These are the activations of a small neural network, seen along a few directions. Each row is one input.
Each table varies a few parts of the input and shows all the possible inputs, shuffled.
A made-up example of a description, with smaller parts first: one of 5 places around a ring, together with either a single point or (one of 2 separate values, together with one of 4 places along a line) or one of 9 places around a ring.
Shared parts are said once, and a part with two or three values counts as separate values.
In the rows, 128 means zero.

Other details of the inputs shift rows strongly along three fixed directions, in all tables alike. That doesn't count.

Table:
x1: [149 110 153 123 138 156 115 117 117 124 121 130  96]
x2: [128 106 108 170 130 139 130 114  86 113 145 111 165]
x3: [ 95  88  87 145 141 126 147 115  57 104 154 105 165]
x4: [126 110 148 111 126 162 119 121 113 113 122 130  87]
x5: [111 124 154  99 115 152 142 135 107 110 109 106 101]
x6: [137 159 148 110 113 127 111 139 136 117 113 158  85]
x7: [152 167 113 149 107  72 116 137 149 149 135 166 151]
x8: [162 165 163 139 130 133  90 131 130 135 128 163  78]
x9: [156 180 160 122 133 152 118 143 142 122 115 155  98]
x10: [122  96 104 151  96 125 116 116  89 122 152 114 155]
x11: [136 148 102 156  89  86 114 128 115 122 141 163 147]
x12: [129 102 156 117 119 149 114 118 103 123 121 120  84]
x13: [136 131 100 136 105  78 114 124 148 146 139 146 143]
x14: [178 162 102 166  95 105  80 124 128 131 158 161 148]
x15: [114 111 150  99 126 157 155 132 116 109 100 115 118]
x16: [ 82 106  97 103 154 103 150 127 177 152 130  98 145]
x17: [ 79 115 115  89 200 127 174 138 200 160 122  73 145]
x18: [133 118 156 116 136 164 139 133 115 123 115 119 113]
x19: [119 129 161 129 145 153 136 130 110 126 116 116 105]
x20: [129 125 164 125 126 144 124 128 104 128 118 119  96]
x21: [113  97  96 130 126 120 141 118 131 126 133 106 166]
x22: [117 103 106 155 142 118 123 113 124 140 148 110 147]
x23: [113 111 113 158 102 125 132 125  84 123 145 104 165]
x24: [143 166 156 115 119 121 130 140 136 120 106 170 101]
x25: [157 159 149 113 139 145 119 134 153 120 112 163 105]
x26: [136 146 113 171 123 126 123 131 108 131 151 131 171]
x27: [160 129 154 114 137 157 108 125 137 127 122 145  95]
x28: [ 97 112 105 151 100 131 154 125  79  97 130 110 176]
x29: [102 137 124  81 196  79 173 150 238 195 109 109 141]
x30: [ 96 119 100 110 161 112 142 127 182 155 140  96 142]
x31: [108 115 154 108 120 152 131 132 104 114 119 117  88]
x32: [101  94 142  86 104 145 135 123 109 107 105 111  91]
x33: [104 100 137  94 110 137 139 119 115 103 105 132  89]
x34: [126 106 144  97 130 166 135 123 123 108 113 111 102]
x35: [113 107 105 146 149 135 144 125 123 128 143 102 169]
x36: [167 177 104 174  98 102  88 132 124 127 158 165 148]
x37: [ 97 104 106 144  89 120 146 125  82 108 129 104 167]
x38: [169 186 122 135 167 103 117 146 207 175 141 147 152]
x39: [172 161 104 168 110 104 110 124 128 118 140 180 163]
x40: [161 141 146 105 124 124 115 125 154 127 109 169  93]
x41: [122 123 123 135 178 115 142 134 166 172 134  97 151]
Description of these inputs: either a single point or (one of 5 places along a line, together with one of 8 places around a ring).

Table:
x42: [138 140 100 162 143 125 127 126  94 109 149 151 161]
x43: [127 163 167  33 211 156 149 151 244 159  91 125  59]
x44: [188 162 148 152  96 158 104 129 112 113 127 157 132]
x45: [ 86 125  82 149 172  46 141 131 177 196 159 104 177]
x46: [106 133  61 141 162  75 126 130 222 189 169  86 196]
x47: [156 131  92 155  81 131 120 122  96  97 142 146 181]
x48: [ 86 160  87 143 167  67 141 141 193 184 156 102 177]
x49: [181 149 159 158  88 141 109 131  94 120 120 160 130]
x50: [178 155 159 160 146 137 102 129 107 134 128 167 113]
x51: [ 48  61 125 101 133 157 164 115  61  84 122  76 102]
x52: [ 61  70 148 121 143 165 156 120  71 104 121  68  98]
x53: [173 127 162 100 128 144  83 119 152 136 117 162  58]
x54: [ 87 155  71 139 172  66 137 136 193 171 162 104 178]
x55: [101 130  84 161 182  70 126 135 203 207 169  86 187]
x56: [185 139 122 141  84 131 104 120 100 102 128 175 137]
x57: [137 128 118 164 125 112 131 127  84 125 139 144 162]
x58: [170 178 126 130 111 146 112 136 121  95 128 179 121]
x59: [153 137 186  78 157 151 133 138 179 154  94 131  76]
x60: [165 115  95 167  81 116 118 116 101 120 144 141 188]
x61: [ 70  63 139 103  89 169 155 119  79  95 115  61 119]
x62: [144 165 128 169 138 144 128 137 115 122 141 131 157]
x63: [154 135 125 174 133 142 118 126 107 133 146 129 169]
x64: [133 143 118 163 135 124 135 132  95 122 145 143 162]
x65: [141 129 192  51 231 148 138 138 231 189  91 117  53]
x66: [131 140 205  52 222 142 144 150 227 195  84 119  53]
x67: [176 166 161 152  93 151 111 139 108 117 117 157 130]
x68: [171 171 159 153 118 170 112 137 114 114 125 149 126]
x69: [126 182 186  73 177 153 148 160 182 139  93 143  67]
x70: [189 164 129 150 108 164  97 127 127 107 134 163 133]
x71: [154 152 164 104 145 126  95 127 133 129 117 178  46]
x72: [129 149 126 148  97 119 141 140  95 112 123 138 159]
x73: [172 170 160 153  75 138  87 136 109 119 123 164 106]
x74: [149 141 127 171 108 112 128 130  96 131 137 136 167]
x75: [170 167 131 126  82 130 114 138 109  94 115 181 124]
x76: [144 154 131 165 106 128 130 138 102 122 132 134 164]
x77: [ 56  55 121  76  85 157 164 118  82  83 108  67 114]
x78: [137 149 172  38 227 151 138 144 239 169  94 137  48]
x79: [155 180 138 136 132 150 121 137 116  97 126 169 117]
x80: [130 146 109 147  98 117 139 133  95 102 132 144 167]
x81: [168 158 125 137 103 127  79 126 114 111 144 190  98]
x82: [165 122  98 163 125 138 111 116 119 126 153 139 175]
x83: [172 168 159 160 152 153 106 135 114 127 132 163 112]
x84: [ 70  71 134 109 123 184 154 115  90  94 125  51 113]
x85: [ 88 130  92 148 158  48 145 138 189 201 152  91 178]
x86: [ 46  79 137  79 100 146 174 126  79  88 101  77 101]
x87: [181 147 143 159 130 153  72 118 123 128 147 153  98]
x88: [167 146 134 145 137 127 109 125  94 112 129 179 116]
x89: [178 142 127 138 114 126 104 123 102 110 129 188 124]
x90: [175 151 157 158  70 129  89 127  94 120 126 167 104]
x91: [ 66  41 134 102  94 156 162 112  72 101 115  57 117]
x92: [144 127  88 159 116 126 124 121  91 104 152 155 173]
x93: [163 132  98 163  81 128 117 124 109 114 140 139 185]
x94: [105 173 168  26 192 122 135 154 249 168  96 133  36]
x95: [ 63  56 150 117 138 154 156 114  65 108 117  69  96]
x96: [161 162 154 140  97 118 124 138  98 116 114 170 119]
x97: [169 165 165 121 150 182 115 134 149 121 117 139  98]
x98: [148 168 176 103 106 112 112 141 134 136 100 172  59]
x99: [183 158 137 137  70 134  75 129 128 116 127 173 108]
x100: [ 84  96  53 127 142  47 146 123 192 181 157  85 196]
x101: [ 58  60 125  75  86 133 171 121  78  92 100  85 100]
x102: [109 112  53 154 168  65 120 123 210 197 179  90 201]
x103: [ 56  82 153 101 104 155 169 130  77 104 104  65 107]
x104: [ 78 143  93 131 144  57 152 145 183 183 139  96 172]
x105: [ 52  84 147 112 130 171 168 126  76  97 115  56 109]
x106: [157 160 162 101 121 128 127 139 124 115 103 173  87]
x107: [ 56  62 119  88 112 177 157 113  83  76 119  62 109]
x108: [148 147 167 103 148 146 155 127 195  94  64 198  81]
x109: [179 141 157 163 104 138  78 120  98 129 137 165  97]
x110: [ 48  62 132  82  98 135 175 119  69  92 103  80 100]
x111: [ 96  96  52 134 184  50 128 117 206 195 168  92 185]
x112: [ 51  70 139 107 123 153 167 123  61  96 120  76 103]
x113: [ 90 111  59 130 165  42 135 125 191 189 162 107 179]
x114: [143 125  97 145  84 102 133 125  93 107 134 150 174]
x115: [139 104  85 158  77  95 110 115 117 134 152 125 175]
x116: [118 133  91 133  78  94 122 129 114 116 137 138 155]
x117: [190 133 125 143 128 141  93 113 110 113 132 178 121]
x118: [165 128 112 174 144 147 111 116 116 130 154 128 168]
x119: [166 107  95 166 119 122 110 109 110 132 149 139 178]
x120: [ 82  42 139 107 135 165 145 105  83 110 124  64  97]
x121: [121 142 170  36 212 138 117 140 242 173 103 129  25]
x122: [ 58  78 145 108 120 173 162 125  90 105 115  53 117]
x123: [ 83 106  34 196 132  33 159  96 200 143 145 134 237]
Q: Changing only one part turns x97 into x84. The same change can be made to x59. Which row results?
A: x91
Q: Changing only one part turns x57 into x45. The same change can be made to x62. Which row results?
A: x105
Q: Changing only one part turns x102 into x82. The same change can be made to x95. Which row results?
A: x50
Q: What do these inputs look like to the network?
A: one of 2 separate values, together with either a single point or (one of 5 places around a ring, together with one of 8 places around a ring)
Q: Which other rows does x115 become when the place on the ring of 5 takes its other values? List them by row number.
A: x46, x53, x99, x102
Q: Which other rows does x70 become when the choice among 2 separate values takes its other values? List them by row number.
A: x46
Q: A walk changes only the place on the ring of 5. It starts at x49 and steps to x67. List the rest of the walk in order.
A: x68, x63, x66
Q: Which other rows does x47 become when the choice among 2 separate values takes its other values? List them by row number.
A: x77
